A small network was trained on made-up records. Each row is its average activation on records with the value named, seen along a few directions.
Values that are neighbours, or in one group, have similar rows; names and order tell nothing.
In the rows, zero is written as 500.
Random noise pushes rows far along 2 fixed directions. That doesn't count. These rows show it; they differ only by the noise:
[194 572 389 702 710 406 147 383 530 692 661 481 340 699 596 289 671 629]
[600 743 628 629 458 563 573 571 458 408 405 176 496 315 221 671 466 516]
[485 765 568 678 557 504 441 560 534 527 564 272 387 466 305 480 556 483]
[480 974 588 763 641 457 402 683 702 645 826 304 189 600 243 227 655 292]


Mem, 15 values:
n7: [211  94 214 476 504 249 294 388 583 571 536 929 474 676 932 293 607 617]
n4: [634  17 388 180 301 623 707 281 372 320  90 752 887 341 721 809 413 739]
n8: [161 193 370 482 471 278 266 512 403 412 382 669 481 610 890 495 536 618]
n3: [446 143 319 390 407 440 701 416 396 501 456 722 627 566 671 605 341 526]
n12: [876 943 824 606 533 628 625 723 744 594 683 347 299 408 135 338 570 233]
n1: [430 494 536 533 406 473 496 659 366 275 529 425 449 449 519 669 356 541]
n5: [593 877 564 567 742 541 449 530 826 842 979 639 169 737 252  23 681 129]
n13: [329 558 387 560 501 285 400 707 665 507 759 706 267 692 630 184 612 258]
n6: [586 121 418 294 501 649 643 252 383 608 413 688 777 572 646 620 439 641]
n9: [712 601 467 430 573 653 647 394 702 700 677 627 452 509 405 310 605 339]
n15: [633 739 719 559 583 461 410 664 443 524 598 330 426 607 417 385 485 449]
n10: [252 447 451 494 537 397 205 432 351 453 456 388 539 574 645 495 466 639]
n14: [319 338 281 454 646 496 461 339 790 834 746 933 385 784 800 183 738 467]
n11: [505 518 523 489 592 538 347 383 463 555 360 439 574 474 450 488 524 589]
n2: [502 793 616 577 430 505 601 760 411 275 536 175 460 345 324 641 362 346]
The values of Mem form a ring.
- Going along Mem from n6 by way of its neighbour n14, in what order are n8, n12, n9, n15, n10 met? => n8, n10, n15, n12, n9
- Which values are neighbours of n7? Give them in the order they are listed. => n3, n13

Vez, 15 values:
b4: [407 423 465 495 456 452 520 564 481 467 519 554 498 525 628 532 494 470]
b1: [677 625 568 521 334 540 754 722 671 404 614 456 389 409 343 498 499 283]
b10: [422 651 526 605 556 399 322 576 513 492 543 391 433 578 461 362 564 514]
b13: [569 343 444 430 543 537 493 323 417 605 449 565 634 510 578 531 490 608]
b3: [519 598 574 602 560 519 404 467 453 527 551 362 471 498 423 484 528 560]
b7: [542 289 450 328 512 615 524 297 448 513 313 633 670 410 587 623 469 603]
b9: [365 534 445 515 498 393 409 590 497 441 573 530 430 540 611 467 525 468]
b5: [648 394 504 461 420 568 651 469 578 500 437 606 547 416 420 542 505 474]
b2: [440 199 424 390 485 613 477 202 302 491 212 483 780 419 632 784 440 850]
b6: [564 185 449 320 425 474 667 350 290 449 271 664 734 456 617 738 333 605]
b14: [701 438 559 358 308 612 823 565 479 298 257 484 638 258 388 767 358 453]
b11: [536 714 575 574 477 469 470 713 553 393 591 386 373 434 426 443 487 370]
b8: [368 609 445 575 666 505 359 433 598 720 742 519 367 707 498 290 581 486]
b15: [535 515 562 495 372 510 534 546 360 265 222 266 608 293 398 745 372 611]
b12: [469 428 591 520 473 535 470 410 289 393 232 318 641 398 461 717 420 680]
The values of Vez form a ring.
- Going along Vez from b8 by way of its neighbour b2, in what order are b1, b10, b3, b5, b12 met? => b5, b1, b10, b12, b3
- Which values are neighbours of b9? Give them in the order they are listed. => b4, b11
